A small network was shown many inputs. Here are its activations along a few directions, one row for each input.
Each table varies a few parts of the input and shows all the possible inputs, shuffled.
A made-up example of a description, with smaller parts first: one of 2 separate values, together with either a single point or one of 11 places along a line or (one of 5 places around a ring, together with one of 6 places along a line).
Shared parts are said once, and a part with two or three values counts as separate values.

Table:
x1: [-25.0   3.6  38.2  21.0  15.7   7.5  37.9  -6.5  25.2   4.3  -0.8  26.5
   0.1]
x2: [  8.4 -45.7 -40.2  40.4  27.2   4.6  11.8   1.5 -40.7 -38.2 -25.3 -13.8
  23.9]
x3: [ 25.4  25.2 -25.9 -48.4   2.6  17.9 -28.9  -1.9  -2.1 -12.1 -22.0  -9.0
  -0.6]
x4: [ -3.1 -11.3  -0.8  31.2  41.3  32.1  19.7 -12.6  16.5 -10.8  -3.5  13.8
   0.1]
x5: [ 28.0 -25.7 -49.6   4.7   1.8   0.9  -8.7   6.1 -57.6 -39.0 -40.9 -20.9
  19.1]
x6: [ 23.3  16.8  -6.1 -22.2  32.9  27.2 -38.7   9.1  15.9  11.2   6.4 -17.0
  -6.9]
x7: [-36.0 -14.1  30.7  39.6 -34.0 -25.4  37.1 -10.9  25.9  26.2  37.5  19.9
 -13.3]
x8: [-15.0  11.2  14.7 -13.2 -84.4 -41.0  21.1 -16.3  -5.5  -6.6   6.9  15.7
 -10.2]
x9: [ -0.7  -5.1  -9.2  14.3  16.2  22.8  25.7 -24.3  -0.5 -40.1 -20.2  13.6
  10.6]
x10: [-16.4  17.2  40.3   3.4  26.4   5.8   3.0   4.7  30.3  28.3  15.3  15.4
  -4.7]
x11: [  4.2  39.7  13.1 -59.9 -22.1  -8.4 -11.3   4.9   6.8   1.8 -19.4   4.4
  -2.7]
x12: [  5.3   1.6   1.6  13.8  51.3  31.0 -15.5  -2.1  21.9  13.2  12.6   2.8
  -4.2]
x13: [-26.7  -0.4  31.5  21.1 -23.5 -25.9   3.7  -0.5  28.7  50.5  55.5   8.2
 -18.8]
x14: [ 17.2  14.4 -19.3 -20.3  -8.4  17.9   4.0 -19.7 -17.4 -42.3 -37.4   5.6
   5.2]
x15: [-33.6  -8.6  23.9  22.7 -61.0 -35.5  42.5 -22.3  10.7  -3.1  22.7  21.7
  -3.1]
x16: [ -4.5  28.3  20.5 -31.6 -34.0  -7.9  21.3 -13.5  -8.0 -28.6 -34.8  19.2
   3.5]
x17: [ -8.0  15.4  24.0 -16.1 -41.0 -30.2 -19.0  11.9  22.7  47.6  51.6 -10.1
 -23.2]
x18: [  4.2 -51.9 -32.7  56.9  52.0  15.0   5.1  12.6 -24.4  -9.1  -9.0 -14.5
  12.9]
x19: [ 31.6 -23.0 -37.4   1.3  41.6  13.4 -52.2  34.0 -25.9  15.1   4.5 -44.5
   6.2]
x20: [ 12.4 -38.8 -30.4  38.2  61.2  16.0 -30.1  22.6 -19.9  15.7   8.4 -25.5
   8.3]
x21: [  1.9  32.2  32.7 -33.2   8.6   1.1 -20.7  16.2  24.5  25.6   9.2  -4.2
  -8.5]
x22: [-22.7   9.2  30.3   3.7 -10.2  -2.1  43.6 -18.5   8.4 -25.4 -17.1  26.7
  10.1]
x23: [ -5.9  23.9   6.2 -42.6 -71.8 -40.0  -9.9   2.3   7.3  23.6  23.8   1.0
 -17.0]
x24: [ 35.6 -14.1 -56.2 -24.8  11.7   3.5 -41.5  23.3 -42.9  -7.8 -23.8 -35.1
  13.1]
Changing only one part turns x18 into x20. The same change can be made to x1. Which row results?
Answer: x10
Describe the family of inputs behind these rows.
Answer: one of 4 places along a line, together with one of 6 places around a ring
Start at x15 and move only the place on the ring of 6, one step at a time. The first step leads to x7. Which rows follow, in order?
Answer: x13, x17, x23, x8
Start at x9 and move only the place on the ring of 6, one step at a time. The first step leads to x4. Which rows follow, in order?
Answer: x12, x6, x3, x14

Table:
x25: [ 10.6 -37.5 -65.4   2.1  72.4  21.8  -7.0  14.7 -24.0  -8.3 -12.1 -19.5
  34.6]
x26: [ 32.9 -32.4 -38.1   7.4  41.4  29.1 -24.4  17.5 -15.6 -45.9 -31.9 -44.6
  11.2]
x27: [-43.5 -23.0  36.6  47.3  -2.6 -17.6  21.5  18.2   9.6  39.5  37.3   3.7
  -9.5]
x28: [ 42.2 -21.1 -33.9  17.9  37.1  30.4 -33.1  15.1 -37.6 -29.4 -48.7 -21.9
  -5.2]
x29: [ 19.1 -27.6 -60.3  13.2  67.2  21.8 -14.7  13.8 -47.3   9.5 -28.7   1.0
  18.6]
x30: [-29.9   3.2  51.2  36.6  38.3  13.4  17.4 -26.1  47.9  11.8  15.6  29.7
   0.4]
x31: [-23.7   1.3  23.5  -3.2 -66.1 -37.3  45.9   7.5 -17.1  -5.1 -11.1  10.9
   9.1]
x32: [  0.6  41.4  -5.4 -51.1 -32.5  13.2 -26.7  -0.4  23.8  14.0  18.8   4.9
 -26.4]
x33: [ 43.7  -5.9 -23.1  15.4  41.0  34.0 -34.6   0.8 -65.7 -30.4 -23.9 -24.6
  19.0]
x34: [  0.9  34.9  45.7 -58.5  -9.9 -27.0  -9.8  38.2   5.3  31.8   4.4  -7.3
 -15.9]
x35: [-24.0  26.3  41.3  -8.0 -35.5 -37.2  45.1   3.3  -3.3 -23.4 -25.6  26.5
  14.9]
x36: [  5.4  35.2  36.1 -65.4  -9.6   0.2 -27.9  13.8  28.0  17.5   0.8  18.8
  -3.9]
x37: [  1.2  12.1  -9.3 -10.9 -55.8 -28.9  25.4 -34.6   6.2 -29.2  12.6  21.7
 -20.4]
x38: [-23.3 -36.9  13.5  52.8 -25.4 -13.6  11.0   3.6  16.1  33.5  51.5  10.2
  -2.3]
x39: [-18.9  27.4   2.1 -22.4 -47.3  15.0  46.6 -46.7  10.8 -26.3 -19.1  25.4
 -13.1]
x40: [ 18.4 -37.8 -60.3  10.0  57.5  23.6 -15.5  20.1  -7.0 -25.6 -32.3 -29.0
  19.6]
x41: [-17.9  29.3  31.2 -17.4 -34.5  -1.2  34.9 -27.7  18.0 -28.5 -30.8  42.9
  19.6]
x42: [ -2.0  16.3  -2.8 -24.0 -44.7 -28.2 -42.8  -9.2   9.5  34.7  23.2 -16.0
  -7.7]
x43: [-10.6   3.3  21.9  27.3  14.7  38.5  38.5 -30.7  44.1  18.9  26.6  16.7
 -18.8]
x44: [ 11.2  40.2 -17.3 -38.1 -31.8 -12.7 -50.4 -10.1  23.2  17.5  37.2  -9.9
 -25.4]
x45: [  8.0  -7.0   6.5  42.0  -4.6   4.9  17.9  -9.5  38.4  18.2  60.4  11.1
 -20.2]
x46: [  7.8  27.5  26.4 -45.8 -31.7 -28.5 -13.9  28.7   3.3  57.2   5.7 -26.9
  -2.2]
x47: [ 27.1 -27.3 -55.7  20.9  52.6  23.8 -23.4  18.6 -29.8  -8.5 -48.9  -7.7
   3.7]
x48: [ 34.4 -16.8 -27.4   5.2  45.5  32.4 -25.9   3.5 -44.1 -46.8  -6.8 -47.1
  36.0]
x49: [-23.1 -23.2   3.1   2.2 -73.6 -47.8  24.1 -27.9 -16.2 -15.9   5.1  15.9
  -6.5]
x50: [-46.5  -1.9  59.9  44.3  37.8 -22.0  21.9   5.1  23.5  19.2  20.9  15.2
  -9.3]
Describe the family of inputs behind these rows.
Answer: either (one of 2 separate values, together with one of 4 places along a line) or (one of 3 separate values, together with one of 6 places around a ring)
What sort of input is x29?
Answer: one of 2 separate values, together with one of 4 places along a line
Change only the choice among 3 separate values in x45. List by row number the other rows that result.
Answer: x37, x44

Table:
x51: [-16.8 -21.1 -12.3  48.4  82.2  40.2  24.6   0.6  10.9   5.6 -16.0  12.7
  18.0]
x52: [ 12.9  27.1  35.7 -32.5  39.1  -9.1 -51.3  32.4  -1.7  25.0   4.7 -18.5
   2.4]
x53: [  9.4  -2.9  11.0 -19.6   3.0 -18.0  14.4  19.8 -31.0 -29.0 -65.4  17.4
  19.2]
x54: [ 17.2  19.0 -29.3 -15.9 -54.3   1.5  -4.1 -42.7 -35.0 -41.4 -18.5   8.6
  -7.0]
x55: [-76.0  17.9  95.5  25.2 -81.0 -48.0  50.0 -30.3  66.5  42.8  41.4  47.7
 -28.0]
x56: [-57.2  29.1  87.6  13.8 -71.4 -50.1  78.0 -18.4  54.2  38.7  70.5  55.1
 -22.8]
x57: [ -7.0  -3.7 -39.7 -27.0 -60.0 -34.4  -0.1  -2.6 -33.3 -37.9 -12.9  -3.3
  18.5]
x58: [  4.0 -11.6 -18.4 -12.3 -36.5 -33.0  15.0  31.3 -44.3 -24.5 -44.3 -17.7
   3.7]
x59: [ -6.2  33.3  12.5 -49.7  44.1  20.7 -24.6  13.8  23.1  19.9  -1.5  -2.5
 -12.1]
x60: [  9.4 -19.3 -18.6  47.4  49.6  41.4  15.2 -22.3  36.4 -35.0   6.5  -1.0
   6.5]
x61: [ 33.6  27.9 -27.9 -33.5 -26.1  16.1 -51.1  -0.7  11.2  43.2  19.1  -0.4
 -32.6]
x62: [ 20.2  15.5   7.9 -27.1  -2.7 -24.4 -48.3  37.1 -10.3  37.2  20.5 -51.8
  -4.4]
x63: [ -0.5  18.6   3.4 -27.4  13.4   9.5  35.8 -15.6 -16.8 -28.0 -63.9  18.0
  19.8]
x64: [ 16.0  24.2   3.2 -28.1 -28.2  27.8  20.3 -42.0  -5.0 -67.0 -31.1   6.1
  15.1]
x65: [ -0.7 -56.8  -8.3  66.3  35.0   8.0   4.6  27.6 -39.3  13.4   8.4 -32.0
  10.8]
x66: [ -6.4 -34.9  13.8  62.9  73.3  21.4  -1.9  24.5 -21.2   3.8  -6.6   4.7
  27.7]
x67: [ 21.3  31.8   3.5 -47.3   4.2  39.3 -27.1   2.8  38.8   0.0   8.5  -2.4
 -20.7]
x68: [ 15.5   8.1 -30.2 -45.8 -29.0 -22.4 -46.2  18.8   8.7  43.0  27.1 -25.2
   3.6]
x69: [  0.1 -69.7 -40.3  41.7  15.0  -4.9   2.3  -3.8 -16.1   3.8  26.2 -18.1
   6.4]
x70: [ 11.1 -32.4 -48.8  60.5  30.2  18.3  -5.4 -30.3   4.3 -13.6  27.3   2.6
 -24.0]
Describe the family of inputs behind these rows.
Answer: either one of 2 separate values or (one of 3 separate values, together with one of 6 places around a ring)
Change only the choice among 3 separate values in x51. List by row number the other rows that result.
Answer: x59, x63
